A small network was shown many inputs. Here are its activations along a few directions, one row for each input.
In each table, some parts of the input vary, and every possible input appears once, in random order.
A made-up example of a description, with smaller parts first: line(4) and (point or ring(9) or (values(3) and ring(8))).
Shared parts are said once, and a part with two or three values counts as separate values.
(in the rows, 128 means zero)

Other details of the inputs vary at random and push rows far along two fixed directions, the same in every table; ignore that.

Table:
x1: [123 114 146 128 118 125 116 122 138 124 118]
x2: [ 78 193  69 100 170 148 115 100 158 115 113]
x3: [125 130 143 130 120 122 139 130 147 130 124]
x4: [128 124 146 135 122 123 119 121 135 126 115]
x5: [128 116 147 124 123 131 120 129 142 125 114]
x6: [127 125 145 143 125 117 116 118 134 128 115]
x7: [130 135 145 127 123 127 143 134 147 133 117]
x8: [ 98 154  75  85 167 155 100 113 114 116 137]
x9: [134 142 141 138 124 120 142 129 146 136 120]
x10: [125 121 145 140 123 117 115 117 134 129 117]
x11: [128 137 142 135 121 120 140 128 145 134 122]
x12: [125 133 142 133 119 120 139 128 146 133 123]
x13: [131 126 143 141 125 118 117 120 135 130 114]
x14: [133 137 144 129 125 127 144 133 148 135 117]
x15: [131 111 124 137 111 124 129 124 133 119 103]
x16: [127 137 140 139 122 115 137 128 144 136 121]
x17: [123 117 145 131 118 123 117 119 136 126 117]
x18: [153  95  83 166 114 181 130 151  47 114 199]
x19: [130 131  58  67 182 157 106 143  45 126 204]
x20: [ 63 191  40  71 193 172  85  91 151 103 112]
x21: [125 118 147 129 120 125 117 122 137 124 116]
x22: [125 105 125 133 108 123 127 123 132 118 105]
x23: [117  92 118 185  88 179 104 116 124  96 118]
x24: [176 118 132 133 135 112 150 161  68 151 186]
x25: [ 79 148  57  97 150 149 103  98 137 102 106]
x26: [126 113 147 122 121 131 119 128 142 125 115]
x27: [128 132 144 125 121 127 142 133 147 133 118]
x28: [125 121 144 137 121 118 114 119 135 129 115]
x29: [156  98 129 108 132 131 125 150  70 136 174]
x30: [130 142 136 142 131 116 137 128 137 135 128]
x31: [126 128 144 124 119 127 141 132 147 133 120]
x32: [137 132 141 126 128 129 145 139 143 136 126]
x33: [123 117 144 135 120 118 113 118 135 129 117]
x34: [169 114 132 132 135 112 148 158  66 150 190]
x35: [131 126 145 136 123 123 120 120 136 128 114]
x36: [129 120 147 126 121 130 121 126 137 125 112]
x37: [128 122 122 136 109 120 150 132 142 125 111]
x38: [171 110 134 114 136 127 153 168  73 145 186]
x39: [125 133 140 138 121 115 135 127 145 136 123]
x40: [127 121 147 132 122 125 118 123 137 123 115]
x41: [132 139 143 135 125 122 142 131 148 132 120]
x42: [133 127 121 140 113 121 152 132 142 126 109]
x43: [127 124 144 139 124 118 115 120 134 128 114]
x44: [132 121 146 127 123 130 122 125 139 127 111]
x45: [131 127 143 144 126 117 117 118 135 130 115]
x46: [168 125 129 136 139 114 148 154  76 149 181]
x47: [134 151  61  93 180 137 126 142  50 138 210]
x48: [125 125 144 122 121 129 140 135 151 132 122]
x49: [ 59 180  21  82 178 164  93  87 140  93 102]
x50: [122 118 144 138 121 117 114 117 135 128 118]
x51: [130 140 141 142 125 115 138 129 144 135 120]
x52: [131 123 146 133 123 125 119 123 138 125 114]
x53: [130 125 122 138 111 121 151 132 141 124 109]
x54: [125 119 121 134 107 121 148 131 142 124 112]
x55: [130 138 138 130 128 124 140 133 140 130 127]
x56: [126 121 146 132 120 123 118 120 136 127 116]
x57: [169 111 133 121 132 120 150 163  69 144 189]
x58: [127 128 144 124 123 128 141 136 151 133 121]
Each input here is: values(2) and (point or (line(4) and (point or line(6)))).
The inputs of x47 and x50 match in every part but the values(2) part. If x39 is changed in the same way as x47 into x50, which row does it become?
> x33
The inputs of x29 and x31 match in every part but the values(2) part. If x17 is changed in the same way as x29 into x31, which row does it become?
> x12
Which other rows does x28 become when the line(6) part takes its other values? List them by row number.
> x8, x10, x21, x26, x56
Which other rows does x54 become when the values(2) part takes its other values? List them by row number.
> x25
Which other rows does x47 become when the line(4) part takes its other values? List them by row number.
> x30, x34, x46
Start at x19 and move only the line(4) part, one step at a time. The first step leads to x26. Which rows follow, in order?
> x5, x20
Which other rows does x46 become when the values(2) part takes its other values? List them by row number.
> x45
